These are the activations of a small neural network, seen along a few directions. Each row is one input.
Each table varies a few parts of the input and shows all the possible inputs, shuffled.
Descriptions start from the smaller parts, as in this example, which fits no table here: one of 6 places along a line, together with either a single point or one of 11 places around a ring or (one of 3 separate values, together with one of 8 places around a ring).
Shared parts are said once, and a part with two or three values counts as separate values.
In the rows, zero is written as 128.

Other details of the inputs vary at random and push rows far along two fixed directions, the same in every table; ignore that.
These rows show it; all are for the same input, with only those details redrawn:
[179 102 122 129 138 124 115 130 197 168 174 149 123]
[135 141 129 153 152 132 145 140 222 114 193 192 117]
[ 61 172 119 119 143 111 108 173  35  59  44 139 127]
[146 109 112 100 128 109  82 149  72 151  74 103 132]
[215  75 119 121 131 123 103 120 213 209 187 133 126]
[ 91 150 116 113 138 111 100 164  50  91  56 128 128]
[ 69 181 127 148 155 124 142 163 132  51 120 186 119]

Rows:
row 1: [ 87 154 117 128 132 120 128 143  88  59 102 164 138]
row 2: [208  77 128 142 129 151 118  89 205 201 200  93 129]
row 3: [ 58 181 121 172 148 136 156 143 124  47 138 149 133]
row 4: [ 52 152 130 128 150 123 126 138 104  72 103 135 148]
row 5: [106 135 113 102 132 107  86 162  34 112  42 108 131]
row 6: [ 63 178 130 151 141 132 134 152 128  48 109 162 142]
row 7: [ 78 166 112 163 137 124 158 143 100  41 122 167 119]
row 8: [166 121 152  87  88 127 166 104 234 202 205 128 122]
row 9: [157  63 107  69 133 109  78 127  62 188  80  62 153]
row 10: [120 136 122 132 130 113 117 133 126 101 130 168 125]
row 11: [ 64 188 152 158 148 141 131 142 140  50 112 173 116]
row 12: [123 125 120 119 131 129 103 128 119 129 123 112 158]
row 13: [102 184 137 107  81 125 171 139 107 120 121 106 114]
row 14: [181 102 132 157 128 150 127 106 197 161 172 113 118]
row 15: [144 117 105 137 134 126 127 144 110 127 117 111 124]
row 16: [201  59 158 133 142 152 130  90 203 203 201  91 119]
row 17: [174  83 105 118 107 115  75 128  63 184  69  45 141]
row 18: [ 76 171 117 168 138 114 149 145 100  49 120 174 104]
row 19: [135 120 128 128 120 123  81 130  47 144  49  67 113]
row 20: [193 100 140  99  79 122 166  98 218 232 204  90 108]
row 21: [148 133 163 171 144 164 157 123 197 109 184 145 110]
row 22: [ 67 175 112 160 158 136 167 153 116  46 141 158 126]
row 23: [216 114 137 110  66 128 159 111 218 224 192  99 105]
row 24: [175 141 147  95  73 130 155 123 208 183 173 131 119]
row 25: [162  83 112 137 151 128 147 114 189 166 192 119 123]
row 26: [135 148 136  58  68 117 123 134  76 169  86  77 138]
row 27: [155  70 122 101 124 125  82 104  57 188  73  32 133]
row 28: [193  94 156 149 139 162 139 101 206 169 212 113 123]
row 29: [ 78 128 120 106 140 100 125 114  39  92  62 132 155]
row 30: [116 117 126 139 152 127 159 107 212 105 213 188 135]
row 31: [ 12 173 125 151  97 189 194 157  97 126 107 181  99]
row 32: [ 95 144 116 113 135 111 125 118  48  86  76 141 160]
row 33: [185  80 152  85 116 140  66 126  62 179  62  55 144]
row 34: [152  70 130  77 125 125  67 106  66 187  69  48 150]
row 35: [127 143 145 150 150 160 144 109 223 107 202 166 137]
row 36: [ 96 153 165 117 137 136  94 149  50  90  49 112 122]
row 37: [186  84 149 113 116 129  73 126  52 189  65  46 113]
row 38: [109 148 113 167 144 133 171 121 171  74 199 178 125]
row 39: [171  89 110 122 109 106  67 130  63 192  68  52 127]
row 40: [ 75 178 133 157 144 111 153 128 122  52 113 206 128]
row 41: [ 51 166 174 137 166 153 154 135 131  45 131 160 130]
row 42: [185  74  98 106 115 103 100  95  41 187  83  69 151]
row 43: [137 135 168 140 152 165 143 117 199 110 193 155 136]
row 44: [142 122 110 142 135 116 118 146 109 136 115 117 110]
row 45: [170  60 103 101 123  95 106  89  46 191  79  66 145]
row 46: [176  71 112 141 137 122 147  92 204 171 217 135 124]
row 47: [  8 175 135 131  99 191 186 156 122 122 114 204 114]
row 48: [191  97 119 161 127 111 141  93 180 171 171 152 116]
row 49: [163 158 147 132  78 123 173 125 214 174 185 136  86]
row 50: [ 63 223 158 117  90 121 173 157 139  74 115 172 101]
row 51: [146 106 112  99 116 102  96 116  38 138  50 110 157]
row 52: [173  98 114 117 143 136 126 121 192 160 191 138 146]
row 53: [ 14 188 129 174 161 129 170 145 116  20 124 158 125]
row 54: [103 152 123 149 148 135 162 120 195  69 205 203 140]
row 55: [128 129 128 131 126 117  92 137 126 136 106 123 135]
row 56: [144 111 131 104 120 135  79 126  79 143  66  82 142]
row 57: [120 137 117 126 142 130 129 149 135  99 126 149 137]
row 58: [149 131 122 180 139 128 181 100 207 107 195 189 123]
Question: The inputs of row 36 and row 37 match in every part but one. If row 1 is changed in the same way as row 36 into row 37, which row does it become?
Answer: row 7
Question: What do these inputs look like to the network?
Answer: one of 2 separate values, together with either a single point or (one of 4 places along a line, together with either a single point or one of 6 places along a line)
Question: Change only the place on the line of 6 in row 53. List by row number the other rows that result.
Answer: row 16, row 25, row 27, row 45, row 46
Question: Change only the place on the line of 4 in row 12. List by row number the other rows that result.
Answer: row 4, row 6, row 55
Question: Change only the choice among 2 separate values in row 44. List by row number the other rows that result.
Answer: row 5
Question: Change only the place on the line of 6 in row 29. List by row number the other rows that result.
Answer: row 4, row 9, row 30, row 34, row 41
Question: Change only the choice among 2 separate values in row 39. List by row number the other rows that result.
Answer: row 55

Rows:
row 59: [ 72 150 112 117 114 111 138 140  17  95  55  90 126]
row 60: [133 147 141 102 108 114 113 136  83 122  81 106 128]
row 61: [110 119 141 123 151 134 105 124 114 114 110 117 142]
row 62: [ 54 182 134 176 135 144 194 129 159  63 158 194 109]
row 63: [154  85 135 125 146 136  96 118 125 163 121 108 131]
row 64: [152 101 113 126 105 135 129 117 114 179 127 105 126]
row 65: [155 116 139  94 111 119 101 128 141 171 116 110 133]
row 66: [ 65 153 129 135 131 141 161 137 117  98 123 164 122]
row 67: [212  62  74 111 129  81  99 106 154 190 158 149 152]
row 68: [124 117  72 108 134  76  99 139  48 104  74 149 154]
row 69: [173 102 131 127 113 143 158  97 203 178 203 137 130]
row 70: [ 98 181 131 142 124 115 149 151 127  74 123 140 111]
row 71: [125 118  70 108 134  78  99 141  48 103  75 148 155]
row 72: [115 125 142 120 142 124 104 122  56 100  73  94 139]
row 73: [157  87 129 123 145 142  94 126 124 161 125 106 134]
row 74: [112 131 114 135 112 138 142 131  97 135 113 122 124]
row 75: [152 121 133  90 109 123  96 139 125 164 108 104 136]
row 76: [192 118 130 143 111 137 131 125 217 176 187 141 112]
row 77: [127 120 140 122 141 128 105 120  73 109  89  96 139]
row 78: [158  92 137 123 147 142 102 114 167 157 155 114 143]
row 79: [ 94 171 120 111 112 104 114 163  31  84  47  90 120]
row 80: [ 81 162 131 101 117 119 102 167  35  98  37 116 123]
row 81: [128 101 126  95 112 128 121 113 111 177 115 104 141]
row 82: [167 125 133  93 100 119 101 134  96 155  97  91 132]
row 83: [ 76 160 123 153 123 139 165 133 113  93 123 155 117]
row 84: [167 125 139  99 104 117 108 127 115 156 110 101 129]
row 85: [172  93 130 152 141 141 111 112 157 157 152 114 125]
row 86: [162  89 130 134 149 149 105 125 159 158 153 122 132]
row 87: [ 71 176 141 185 170 134 171 132 166  31 165 170 114]
row 88: [134  97 118 105 113 135 123 124 104 180 115 111 131]
row 89: [184  96 146 145 146 144 130  98 208 151 198 131 133]
row 90: [174  85  77 112 132  77 102 116 115 154 126 152 151]
row 91: [190  80 127 105 103 132 132  94 155 208 164 100 136]
row 92: [162 118 140 103 114 125 111 126 176 171 146 125 131]
row 93: [ 81 175 148 201 176 140 189 121 226  35 212 196 108]
row 94: [188 122 150 125 114 126 139 108 217 165 188 142 120]
row 95: [210  61  78 111 130  77 100 101 155 191 156 150 150]
row 96: [ 98 122 126 117 121 134 139 127 101 142 109 133 126]
row 97: [150 101 114 120 109 115 138 110 115 172 133  91 123]
row 98: [ 72 169 151 190 179 163 176 136 230  45 207 219 116]
row 99: [188  93 127 157 148 136 131 108 208 154 204 116 124]
row 100: [ 72 188 143 171 139 157 214 124 220  54 218 214 120]
row 101: [ 72 151 130 103 112 119 135 129  17  96  50 103 135]
row 102: [166 123 125 120 103 123 105 137 115 164 105 104 119]
row 103: [179 110 140 125 120 134 128 124 221 182 185 152 115]
row 104: [124 121 133 153 145 133 113 123 104 114 106 117 124]
row 105: [ 73 152 128 103 111 121 135 132  17  96  51 102 136]
row 106: [157 117 127 101 110 128  99 147 118 168 107 112 125]
row 107: [ 79 152 139 140 160 148 125 142 129  68 127 146 141]
row 108: [ 98 130 122 105 118 139 133 132 107 135 116 122 142]
row 109: [ 74 201 146 172 133 132 171 147 174  52 147 196 102]
row 110: [179  71 117 107 110 141 123 111 159 221 159 111 131]
row 111: [151 121 135  91 109 121  96 136 125 165 107 105 135]
row 112: [ 78 151 141 140 160 145 126 140 129  69 125 146 140]
row 113: [164 121 129 120 104 118 106 132 116 165 103 105 117]
row 114: [ 58 191 146 137 134 129 147 160 120  60 103 178 112]
row 115: [ 65 198 145 153 140 142 164 162 175  53 151 203 110]
row 116: [114 110 133 124 148 135  96 135  77 122  84 108 133]
row 117: [114 123 128 140 141 130 100 133  55 108  68  97 129]
row 118: [145 105 106 111 107 118 128 122  83 167 112  77 129]
row 119: [ 84 130 124  95 115 127 122 131  59 132  74 105 142]
row 120: [187 120 135 145 112 133 134 121 216 173 184 145 110]
row 121: [129 101 119  89 109 132 113 123  93 176 104  94 145]
row 122: [ 77 162 119 146 126 126 172 134 113  84 134 138 118]
row 123: [102 125 118 116 120 142 137 138 101 140 114 130 129]
row 124: [ 67 173 133 175 159 148 142 148 108  39 114 156 121]
row 125: [ 66 183 137 192 140 153 211 124 220  65 208 218 106]
row 126: [115 126 123 133 145 116 106 133  55  99  79  81 130]
row 127: [141 102 114 112 108 110 130 111  84 169 107  80 125]
row 128: [183 122 136 139 117 114 143 114 216 163 190 132 108]
row 129: [181 124 140 111 107 125 122 123 166 161 151 119 127]
row 130: [ 85 130 122  94 115 129 121 134  59 131  75 105 143]
row 131: [186  91 131 164 145 149 124 107 208 163 193 132 123]
row 132: [186 120 134 138 117 116 142 116 217 165 192 130 109]
row 133: [ 76 150 145 141 161 141 127 134 130  70 123 148 138]
row 134: [176  96 139 132 141 140 114 107 157 148 159 109 138]
row 135: [157 121 131  93 109 127  98 139 139 166 121 108 137]
row 136: [ 93 158 143 150 155 144 138 134 118  56 128 142 134]
row 137: [127 124 125 145 148 124 119 129 104 104 119  99 127]
row 138: [ 71 200 135 148 129 114 158 156 116  45 113 152 108]
Question: What do these inputs look like to the network?
Answer: one of 5 places along a line, together with either a single point or (one of 3 separate values, together with one of 5 places around a ring)
Question: The inputs of row 137 and row 87 match in every part but the place on the line of 5. If row 112 is changed in the same way as row 137 into row 87, which row does it become?
Answer: row 133
Question: The inputs of row 81 and row 119 match in every part but the place on the line of 5. If row 109 is changed in the same way as row 81 into row 119, which row does it become?
Answer: row 113
Question: The inputs of row 64 and row 83 match in every part but the place on the line of 5. If row 134 is changed in the same way as row 64 into row 83, which row does it become?
Answer: row 89
Question: A walk changes only the place on the ring of 5. It starts at row 85 and steps to row 98. List the rest of the walk in order.
Answer: row 78, row 89, row 126
Question: Change only the choice among 3 separate values in row 74. List by row number the other rows that result.
Answer: row 76, row 124
Question: Change only the choice among 3 separate values in row 123. List by row number the other rows that result.
Answer: row 86, row 106

Rows:
row 139: [161 102 138 123 123 151 148 103 191 173 191  99 133]
row 140: [136  89 102  79 112 114 104 126  76 177 100  96 149]
row 141: [141 124 119 137 120 109 159 104 157 136 161 150 124]
row 142: [100 122 139 114 120 145 113 133  67 145  69 100 129]
row 143: [146 136 147 154 122 151 138 125 166 135 153 139 109]
row 144: [208  87 134 106 107 112  83 123 106 200 103  41 117]
row 145: [100 158 156 145 138 157 140 142 153 100 131 163 116]
row 146: [115 117 133 139 131 162 150 128 165 154 160 133 121]
row 147: [162  91 115 123 120 128 133 110 183 190 166 157 133]
row 148: [ 82 170 165 130 139 151 134 142 134  74 122 154 125]
row 149: [115 165 159 153 132 137 156 127 146  85 141 142 110]
row 150: [100 173 110 156 129 112 140 158 133  77 124 170 111]
row 151: [ 94 179 134 128 133 114 149 137 129  57 125 172 137]
row 152: [ 51 173 130 165 131 156 173 144 108  72 126 145 110]
row 153: [142  83  93  94 110 118 109 130  77 192  95 103 141]
row 154: [ 73 164 113 127 132 120 169 133 122  73 140 156 140]
row 155: [173 111 113 127 127 119 114 139 195 169 162 155 122]
row 156: [127 145 109 111 116  84 106 149  50 106  62 100 123]
row 157: [ 73 149 145 133 139 159 158 133 151  99 156 143 127]
row 158: [129 153 139 162 128 143 134 146 169 114 149 135 102]
row 159: [198  32 121 188 223 143  76  87 182 121 189 120 154]
row 160: [ 71 160 100 155 126 126 173 141 118  85 139 172 120]
row 161: [ 63 188 157 138 146 142 130 162 133  53 115 149 118]
row 162: [160 131 160 127 126 144 132 115 183 135 165 122 130]
row 163: [104 162 126 126 139 115 128 151 164  86 144 174 127]
row 164: [170  95 104 129 116 113 158 102 171 176 186 127 125]
row 165: [108 126 127 118 116 130 136 126  52 131  86  69 121]
row 166: [ 77 178 147 151 144 147 133 165 141  75 115 154 109]
row 167: [189 113 125 130 117 107 139 108 179 156 172 146 122]
row 168: [111  84  85 162 221  98  59 123  19  44  66 124 171]
row 169: [129 159 153 137 135 135 132 139 177 100 154 122 122]
row 170: [170 102 146 139 118 138 149  93 180 176 176 108 116]
row 171: [166 123 116 142 116 122 135 122 170 148 160 164 119]
row 172: [173 102 122 115 117 117 141  95 191 171 182 137 144]
row 173: [ 92 141 144 102 117 130 115 126  40 112  57  74 141]
row 174: [118 153 115  97 120  92  98 153  60  97  65 102 140]
row 175: [148  89 115  79 109 110  95 115  84 182  94 103 149]
row 176: [156 103 121  77 112 108  81 130  72 161  77 107 147]
row 177: [ 95 136 102 120 107 109 122 135  32 120  57 121 130]
row 178: [128 139 125 133 131 128 137 136 164 121 144 185 127]
row 179: [149  86 144  89 112 140  92 112  93 191  98  72 140]
row 180: [169  83 127 117 100 139 103 109  91 206  99  68 122]
Question: The inputs of row 152 and row 160 match in every part but one. If row 161 is changed in the same way as row 152 into row 160, which row does it become?
Answer: row 163
Question: The inputs of row 144 and row 156 match in every part but one. If row 157 is changed in the same way as row 144 into row 156, which row does it become?
Answer: row 140
Question: What do these inputs look like to the network?
Answer: one of 2 separate values, together with either a single point or (one of 4 places along a line, together with one of 5 places around a ring)
Question: Change only the choice among 2 separate values in row 165. List by row number the other rows that result.
Answer: row 164
Question: A walk changes only the place on the ring of 5. It starts at row 149 and steps to row 143. List the rest of the walk in order.
Answer: row 145, row 148, row 162
Question: A walk changes only the place on the line of 4. It starts at row 166 and steps to row 145. List the rest of the walk in order.
Answer: row 142, row 146
